Each row below holds a small network's activations on one input, seen along a few directions.
Each table varies a few parts of the input and shows all the possible inputs, shuffled.
Descriptions start from the smaller parts, as in this example, which fits no table here: one of 2 separate values, together with either a single point or one of 11 places along a line or (one of 5 places around a ring, together with one of 6 places along a line).
Shared parts are said once, and a part with two or three values counts as separate values.

Other details of the inputs shift rows strongly along two fixed directions, in all tables alike. That doesn't count.

A family of inputs:
x1: [  2 -35 -18  -7  -5  26  -7 -22  22  13  -9  13]
x2: [ -4 -40 -13 -13   0  20 -18 -18  16  12  -9  12]
x3: [ 11 -26 -11 -23   7  16 -16 -18   9  19 -16  22]
x4: [-15 -14 -43   0  -1   0  12  -4   5   7 -27  -3]
x5: [ -8  -9 -36  -6   4  -2  21   6   2   9 -37  -3]
x6: [-19  20 -15  19  -4 -25  33  11 -13 -15  -6 -25]
x7: [ 26  23  42   8 -10  14 -26   5   5   3  23   9]
x8: [ 11   5  44  10 -16  19 -20  -6   7 -18  29  -4]
x9: [ 17  11  44   5 -15   2 -21 -19   2 -13  36   4]
x10: [  9 -41   6 -20   2  26 -10 -14  11  10  -8  20]
x11: [  5  45  26  15 -10  -6 -11   8  -5 -21  21 -22]
x12: [-16  26 -27  11   6 -22   9  22 -15   1   1 -19]
x13: [-18 -21 -15 -22  -3   9 -16 -25  19  13  -3  37]
x14: [ 10 -35  -8 -25  13  20  -4 -20   5  16  -5  19]
x15: [-18  23 -19   6  14 -18  23  13 -19 -14   6 -32]
x16: [ -7 -10 -32 -16  23  -3  15   4  -5  12 -23  -8]
x17: [ 18  10  40  19 -28  12 -19 -14  17 -17  22   9]
x18: [ 18  11  34  11 -17   2 -31  -5   6  -3  39  16]
x19: [-23  20 -19  12   2 -18  10  20 -12 -13 -16 -29]
x20: [-16 -20 -40  -6  10 -21  10  -1 -13  18   0   5]
x21: [-11  26 -12  12  15 -32  28  27 -27   2  -1 -18]
x22: [ 17  10  34  10 -12  15 -21  -1   3  -4  46   3]
x23: [ 11 -31  -8 -20   8   5 -13 -22   5  16 -13  29]
x24: [ 21  13  52   5 -12  20 -19   6  12 -12  14  -4]
x25: [ 18  16  38   5 -10  18 -25 -10  11 -11  32  -5]
x26: [ -7 -11 -35  -8  22  -4  11  12  -7  23 -16  -1]
x27: [ 10 -35 -11 -16  11  19  -8 -10   3  26   2  25]
x28: [ -3  25  37  20 -14 -12  -2   7  -9 -25  20 -19]
x29: [  1 -39 -17  -9  -5  25  -1 -24  16  10  -3  16]
x30: [-16  23  -9  11   9 -30  23  28 -19 -15 -23 -22]
x31: [  3 -33 -21 -13   4  16 -19 -14  11  25   8  19]
x32: [-23  12 -17  13   2 -27  12  15 -14 -15 -12 -20]
x33: [ 20   9  59   7 -15   7 -14  -1   3 -15  16   5]
x34: [-13 -15 -30 -12  10  -5   8   9  -4   8 -36  -3]
x35: [ 25  16  54   2  -8   4 -12 -10  -1 -10  25   6]
x36: [ -9  34 -10  14   6 -13  37  31  -6 -13 -18 -36]
x37: [ 12  47  42  22 -12   2  22  23  -3 -29  16 -28]
x38: [-30  45 -15  -1  12 -30  30  28 -11 -11 -18 -11]
x39: [-10  30 -17  13  15 -33  21  30 -24   1  -6 -14]
x40: [  1 -33 -17 -16   1   2 -20 -29   7  11  -1  24]
x41: [ 11 -35  -9 -11  -6  12  -3 -18  16  12 -21  29]
x42: [ -9 -17 -28  -6   6 -11  31   0  -4   7 -30   1]
Description of these inputs: one of 2 separate values, together with either a single point or (one of 4 places along a line, together with one of 5 places around a ring).
- Changing only the choice among 2 separate values turns x7 into x12. The same change can be made to x26. Which row results? => x31
- Changing only the choice among 2 separate values turns x34 into x19. The same change can be made to x36. Which row results? => x1
- A walk changes only the place on the line of 4. It starts at x39 and steps to x23. List the rest of the walk in order. => x30, x41
- Change only the choice among 2 separate values in x32. List by row number the other rows that result. => x30
- A walk changes only the place on the line of 4. It starts at x27 and steps to x14. List the rest of the walk in order. => x10, x37
